A small network was trained on invented records. Each row is its activation on one of them, seen along a few directions.
Records have a field called RUFI. Each example row is followed by its value.
The word none means that the record has no RUFI.
The largest differences between rows may come from other fields.
(in the rows, 500 means zero)
Strong random noise was added to every row along 2 fixed directions; ignore it. To show where, here is one row again and again, with new noise each time:
| 494 | 380 | 455 | 566 | 372 | 364 | 493 | 358 | 568 | 454 | 520 | 407 | 656 | 490 | 397 | 299 | 379 | 431 |
| 400 | 545 | 554 | 522 | 602 | 494 | 390 | 485 | 579 | 439 | 561 | 498 | 518 | 453 | 473 | 566 | 587 | 462 |
| 497 | 454 | 482 | 537 | 414 | 418 | 464 | 397 | 575 | 453 | 511 | 427 | 607 | 481 | 417 | 363 | 424 | 459 |
| 508 | 638 | 547 | 464 | 512 | 551 | 395 | 492 | 594 | 451 | 486 | 475 | 485 | 458 | 466 | 517 | 532 | 531 |

| 520 | 476 | 462 | 485 | 492 | 532 | 525 | 397 | 457 | 512 | 501 | 443 | 513 | 501 | 539 | 465 | 344 | 473 |
topo
| 462 | 622 | 547 | 486 | 558 | 559 | 382 | 539 | 532 | 426 | 522 | 526 | 515 | 444 | 492 | 586 | 526 | 512 |
fet
| 535 | 544 | 576 | 481 | 496 | 524 | 467 | 501 | 541 | 468 | 499 | 549 | 409 | 568 | 528 | 599 | 545 | 522 |
lobos
| 487 | 860 | 427 | 383 | 787 | 514 | 545 | 535 | 446 | 257 | 706 | 251 | 409 | 518 | 669 | 719 | 549 | 507 |
pogim
| 618 | 798 | 574 | 364 | 515 | 738 | 403 | 619 | 505 | 506 | 297 | 628 | 248 | 421 | 521 | 591 | 640 | 714 |
gat
| 368 | 227 | 454 | 619 | 471 | 332 | 544 | 408 | 427 | 496 | 516 | 550 | 590 | 480 | 439 | 355 | 531 | 369 |
gat
| 337 | 296 | 555 | 585 | 627 | 373 | 492 | 470 | 490 | 434 | 657 | 576 | 519 | 561 | 520 | 628 | 574 | 342 |
lobos
| 419 | 316 | 473 | 545 | 456 | 281 | 593 | 404 | 469 | 526 | 596 | 463 | 635 | 497 | 490 | 351 | 381 | 445 |
zutus
| 494 | 549 | 307 | 501 | 651 | 250 | 697 | 347 | 394 | 224 | 752 | 140 | 653 | 557 | 625 | 449 | 305 | 358 |
pogim
| 642 | 394 | 534 | 512 | 299 | 564 | 551 | 517 | 541 | 522 | 358 | 466 | 502 | 461 | 507 | 325 | 405 | 551 |
pema
| 861 | 878 | 460 | 316 | 344 | 753 | 436 | 563 | 605 | 582 | 291 | 541 | 352 | 465 | 574 | 501 | 465 | 739 |
nik
| 600 | 447 | 639 | 586 | 336 | 685 | 472 | 614 | 542 | 585 | 381 | 665 | 418 | 430 | 438 | 478 | 571 | 645 |
pema
| 294 | 401 | 488 | 542 | 832 | 446 | 469 | 546 | 493 | 425 | 630 | 503 | 571 | 533 | 529 | 659 | 654 | 417 |
tatu
| 463 | 361 | 444 | 568 | 454 | 333 | 494 | 380 | 487 | 405 | 558 | 411 | 711 | 476 | 464 | 363 | 334 | 381 |
fet
| 646 | 651 | 496 | 413 | 554 | 568 | 495 | 529 | 515 | 482 | 433 | 439 | 496 | 566 | 486 | 474 | 454 | 595 |
tatu
| 312 | 250 | 503 | 634 | 581 | 243 | 621 | 400 | 445 | 491 | 688 | 531 | 687 | 489 | 492 | 455 | 471 | 381 |
zutus
| 550 | 658 | 565 | 535 | 547 | 545 | 522 | 565 | 508 | 535 | 454 | 553 | 450 | 502 | 488 | 605 | 526 | 498 |
none
| 548 | 482 | 447 | 538 | 450 | 368 | 614 | 424 | 494 | 494 | 450 | 382 | 591 | 544 | 501 | 386 | 369 | 394 |
none
| 673 | 595 | 394 | 440 | 342 | 580 | 475 | 498 | 572 | 581 | 423 | 517 | 491 | 511 | 525 | 417 | 492 | 585 |
nik
| 404 | 334 | 402 | 622 | 468 | 460 | 617 | 334 | 435 | 456 | 572 | 453 | 653 | 550 | 491 | 446 | 415 | 460 |
topo

Which value of RUFI does each new row have?
| 545 | 885 | 584 | 339 | 606 | 717 | 375 | 603 | 593 | 391 | 441 | 495 | 399 | 441 | 555 | 683 | 600 | 607 |
fet
| 305 | 343 | 443 | 659 | 569 | 370 | 531 | 499 | 476 | 499 | 543 | 494 | 580 | 525 | 485 | 528 | 534 | 400 |
none
| 601 | 530 | 595 | 430 | 410 | 572 | 419 | 539 | 550 | 550 | 415 | 609 | 379 | 510 | 459 | 607 | 552 | 573 |
lobos
| 392 | 270 | 436 | 547 | 450 | 246 | 609 | 376 | 489 | 516 | 596 | 414 | 652 | 501 | 490 | 329 | 388 | 440 |
zutus
| 504 | 502 | 492 | 488 | 424 | 548 | 456 | 512 | 497 | 528 | 387 | 567 | 376 | 465 | 453 | 387 | 546 | 565 |
gat
| 418 | 570 | 530 | 446 | 537 | 472 | 556 | 520 | 480 | 492 | 551 | 504 | 543 | 497 | 549 | 553 | 557 | 544 |
zutus
| 371 | 465 | 362 | 530 | 762 | 267 | 589 | 430 | 363 | 285 | 792 | 267 | 624 | 484 | 601 | 630 | 463 | 332 |
pogim
| 560 | 593 | 459 | 419 | 410 | 624 | 553 | 418 | 503 | 517 | 479 | 409 | 468 | 551 | 506 | 423 | 392 | 519 |
topo
| 132 | 296 | 579 | 635 | 818 | 496 | 460 | 481 | 460 | 534 | 760 | 640 | 518 | 472 | 497 | 783 | 763 | 292 |
topo
| 334 | 394 | 507 | 539 | 643 | 309 | 570 | 459 | 428 | 458 | 663 | 488 | 617 | 492 | 583 | 525 | 468 | 415 |
zutus
